A small network was shown many inputs. Here are its activations along a few directions, one row for each input.
Each table varies a few parts of the input and shows all the possible inputs, shuffled.
Descriptions start from the smaller parts, as in this example, which fits no table here: ring(5) and (point or (values(2) and line(4)) or ring(11)).
Shared parts are said once, and a part with two or three values counts as separate values.
In the rows, zero is written as 100.

Other details of the inputs shift rows strongly along two fixed directions, in all tables alike. That doesn't count.

Rows:
R1: 115 109 75 89 122 125 100 124 84 82 106 72 80 68
R2: 91 146 102 88 94 55 66 113 83 93 91 92 87 101
R3: 99 85 89 85 115 123 105 85 111 99 102 32 118 111
R4: 116 102 87 93 122 98 114 106 133 102 111 60 106 66
R5: 114 85 78 91 130 107 97 134 124 89 99 63 98 89
R6: 127 90 121 113 92 119 168 121 98 126 115 121 64 99
R7: 123 118 57 107 126 118 119 79 82 81 111 65 100 98
R8: 85 130 106 84 90 55 71 96 125 80 75 96 122 85
R9: 103 108 87 95 110 130 110 93 73 102 117 41 107 106
R10: 120 128 93 98 120 122 115 112 94 93 113 73 91 65
R11: 136 110 100 97 133 120 77 93 113 118 124 79 93 68
R12: 48 120 93 78 105 73 69 109 95 100 41 104 134 82
R13: 139 65 129 118 103 122 133 115 110 145 120 131 74 104
R14: 92 85 76 92 127 119 111 88 122 77 119 54 105 93
R15: 95 73 109 117 93 134 166 108 89 102 122 120 76 120
R16: 77 143 83 96 93 62 76 73 74 65 94 100 107 114
R17: 116 115 84 96 123 115 101 128 91 99 107 66 67 80
R18: 91 51 112 104 89 131 164 101 123 114 114 98 96 128
R19: 69 105 130 101 47 86 120 93 70 114 88 125 101 150
R20: 62 111 98 73 88 63 65 76 104 76 91 72 130 114
R21: 76 79 141 112 58 90 90 81 87 117 99 149 111 132
R22: 63 72 125 100 62 64 122 90 109 90 85 147 109 139
R23: 89 150 106 88 87 56 80 96 81 92 94 100 98 78
R24: 94 99 83 97 148 151 80 111 84 133 86 95 120 55
R25: 129 95 92 98 128 138 74 111 103 101 117 93 106 64
R26: 132 64 124 116 94 142 133 115 108 132 113 147 89 84
R27: 109 55 118 129 102 140 128 93 101 116 124 127 92 108
R28: 101 122 89 112 92 70 53 54 90 88 86 118 122 113
R29: 74 119 84 90 93 52 76 67 111 66 86 96 124 120
R30: 93 81 130 109 67 92 83 124 100 117 86 179 88 116
R31: 89 114 98 114 63 73 131 77 79 94 82 151 95 141
R32: 127 84 121 115 94 114 166 129 94 128 113 117 59 107
R33: 89 101 125 104 65 73 115 138 78 104 79 158 78 128
R34: 66 136 99 81 87 72 66 82 67 74 100 79 116 110
R35: 120 92 59 101 130 107 119 73 117 84 103 63 115 105
R36: 122 101 89 88 127 99 110 104 134 102 110 56 97 77
R37: 114 95 81 88 120 110 104 112 128 86 102 61 109 63
R38: 66 77 132 93 45 77 120 86 106 117 74 122 112 153
R39: 87 143 102 84 83 69 72 104 78 78 85 106 103 76
R40: 85 140 101 85 86 71 67 113 76 71 84 109 104 84
R41: 66 134 93 86 94 66 67 81 69 62 100 91 110 104
R42: 118 96 84 93 129 98 101 122 132 104 107 54 94 91
R43: 93 110 84 95 114 130 113 96 83 92 128 53 96 96
R44: 76 121 112 98 81 90 34 66 87 106 96 76 129 114
R45: 100 128 115 95 91 65 52 84 98 113 101 122 111 78
R46: 112 81 73 86 124 115 99 123 124 81 95 66 97 74
R47: 83 120 75 93 140 141 112 122 68 111 78 74 102 58
R48: 79 84 112 106 66 55 124 80 109 87 79 149 114 145
R49: 97 129 83 112 93 72 49 52 95 88 89 113 119 110
R50: 114 57 125 126 86 150 126 91 93 140 116 99 105 123
R51: 129 94 86 98 136 128 63 124 103 106 115 85 95 78
R52: 82 115 103 83 96 50 60 115 120 86 71 91 98 105
R53: 113 112 70 108 125 116 120 87 81 78 119 73 98 98
R54: 70 118 104 101 92 77 38 69 95 82 103 106 115 99
R55: 124 95 80 120 131 124 86 70 98 91 121 79 108 88
R56: 131 60 121 115 102 136 123 128 110 140 110 138 66 106
R57: 102 92 95 108 118 142 80 81 102 108 132 62 108 90
R58: 116 51 110 108 93 125 159 133 129 106 97 121 92 98
R59: 97 78 132 104 65 92 86 116 96 114 82 183 92 112
R60: 115 95 59 102 125 111 121 73 123 85 104 65 110 106
R61: 82 100 121 103 61 81 115 135 82 101 79 162 75 120
R62: 76 113 88 81 94 59 55 121 118 73 72 96 109 97
R63: 103 94 150 112 62 88 105 101 104 126 88 183 100 109
R64: 123 61 119 110 100 102 160 125 135 126 104 106 79 111
R65: 122 60 105 140 96 134 144 84 105 121 121 137 88 116
R66: 134 101 93 98 133 119 72 112 110 123 123 80 89 83
Description of these inputs: values(3) and (point or (values(2) and line(5)) or ring(11)).
The inputs of R55 and R53 match in every part but the values(3) part. If R45 is changed in the same way as R55 into R53, which row does it become? -> R23
The inputs of R13 and R32 match in every part but the values(3) part. If R59 is changed in the same way as R13 into R32, which row does it become? -> R1
Which other rows does R9 become when the line(5) part takes its other values? List them by row number. -> R7, R34, R41, R53
Which other rows does R58 become when the values(3) part takes its other values? List them by row number. -> R25, R40
Which other rows does R7 become when the values(3) part takes its other values? List them by row number. -> R28, R35
Which other rows does R49 become when the values(2) part takes its other values? List them by row number. -> R28

Rows:
R67: 116 63 102 125 99 134 130 75 114 116 118 110 104 112
R68: 59 109 118 88 67 58 86 85 97 92 74 119 123 131
R69: 119 70 109 115 100 131 119 83 113 115 119 112 100 110
R70: 119 78 112 114 108 133 121 129 103 125 103 131 80 84
R71: 125 125 59 83 148 109 90 122 110 71 107 39 91 51
R72: 118 89 104 124 97 153 143 103 60 121 122 118 81 104
R73: 118 78 100 106 98 111 159 133 114 104 107 118 76 99
R74: 73 120 117 88 64 35 90 102 101 82 77 119 102 126
R75: 102 76 111 101 95 124 138 121 107 115 103 91 90 106
R76: 97 63 96 108 98 129 149 95 107 107 101 89 105 119
R77: 113 67 115 113 98 129 120 113 108 117 117 111 85 106
R78: 68 121 121 84 73 55 76 120 91 95 64 139 107 99
R79: 117 149 71 80 142 92 13 91 98 92 105 48 111 47
R80: 113 113 55 82 142 113 104 89 116 73 118 20 104 84
R81: 129 86 115 118 109 127 115 120 107 128 106 135 85 80
R82: 108 95 98 124 95 139 170 90 63 106 126 104 77 119
R83: 65 110 100 96 67 44 103 74 106 76 75 119 113 144
R84: 69 100 110 105 71 63 68 66 96 89 82 132 126 135
R85: 71 111 120 94 71 56 58 76 94 93 80 130 121 129
R86: 111 147 76 80 134 86 15 79 103 85 113 37 120 64
R87: 83 115 125 93 78 57 57 112 89 107 76 147 100 101
R88: 108 116 68 78 148 122 78 121 102 89 107 33 99 52
What is each input in this table made of? -> values(2) or (line(4) and line(5))
A walk changes only the line(4) part. It starts at R86 and steps to R77. List the rest of the walk in order. -> R75, R74
Which other rows does R86 become when the line(5) part takes its other values? List them by row number. -> R67, R69, R79, R81

Rows:
R89: 95 118 61 95 121 110 108 60 87 68 119 31 114 108
R90: 80 103 132 110 62 79 88 98 81 116 76 166 100 120
R91: 111 61 110 109 100 129 134 103 120 117 110 105 94 111
R92: 107 83 91 98 116 117 134 127 111 102 102 87 86 88
R93: 121 117 78 99 139 126 64 85 95 100 123 59 106 70
R94: 86 144 101 86 85 53 52 102 83 87 82 106 101 92
R95: 75 105 120 95 74 63 62 79 100 102 84 122 122 116
R96: 112 88 92 101 113 111 138 123 115 100 105 94 81 90
R97: 110 129 69 90 148 125 44 84 94 93 119 38 114 62
R98: 85 148 94 90 96 62 26 80 78 82 86 106 113 90
R99: 72 118 105 79 81 54 76 104 105 86 68 110 112 106
R100: 115 101 90 99 121 130 97 115 88 107 116 83 91 81
R101: 80 127 101 84 89 50 42 77 109 79 87 94 120 107
R102: 110 76 115 110 98 127 158 134 102 118 102 120 80 98
R103: 81 96 146 107 50 73 120 119 85 115 77 172 84 124
R104: 58 85 125 114 39 72 153 73 80 97 83 151 107 171
R105: 121 53 116 124 95 129 149 99 117 126 114 125 93 115
R106: 114 116 64 80 139 104 87 106 116 78 106 42 104 69
R107: 77 121 106 93 83 70 39 75 94 90 87 113 125 104
R108: 117 98 92 102 111 117 133 126 104 106 106 94 84 86
R109: 123 96 98 109 114 128 112 111 91 108 119 101 84 88
R110: 117 64 105 112 102 119 150 116 123 112 106 106 89 112
R111: 109 72 94 102 112 121 127 114 117 106 104 80 97 101
R112: 124 82 97 114 113 131 108 89 108 106 120 95 100 92
What is each input in this table made of? -> values(2) and (point or ring(11))
The inputs of R98 and R90 match in every part but the values(2) part. If R109 is changed in the same way as R98 into R90, which row does it become? -> R100
Which other rows does R110 become when the values(2) part takes its other values? List them by row number. -> R111
Which other rows does R102 become when the values(2) part takes its other values? List them by row number. -> R108
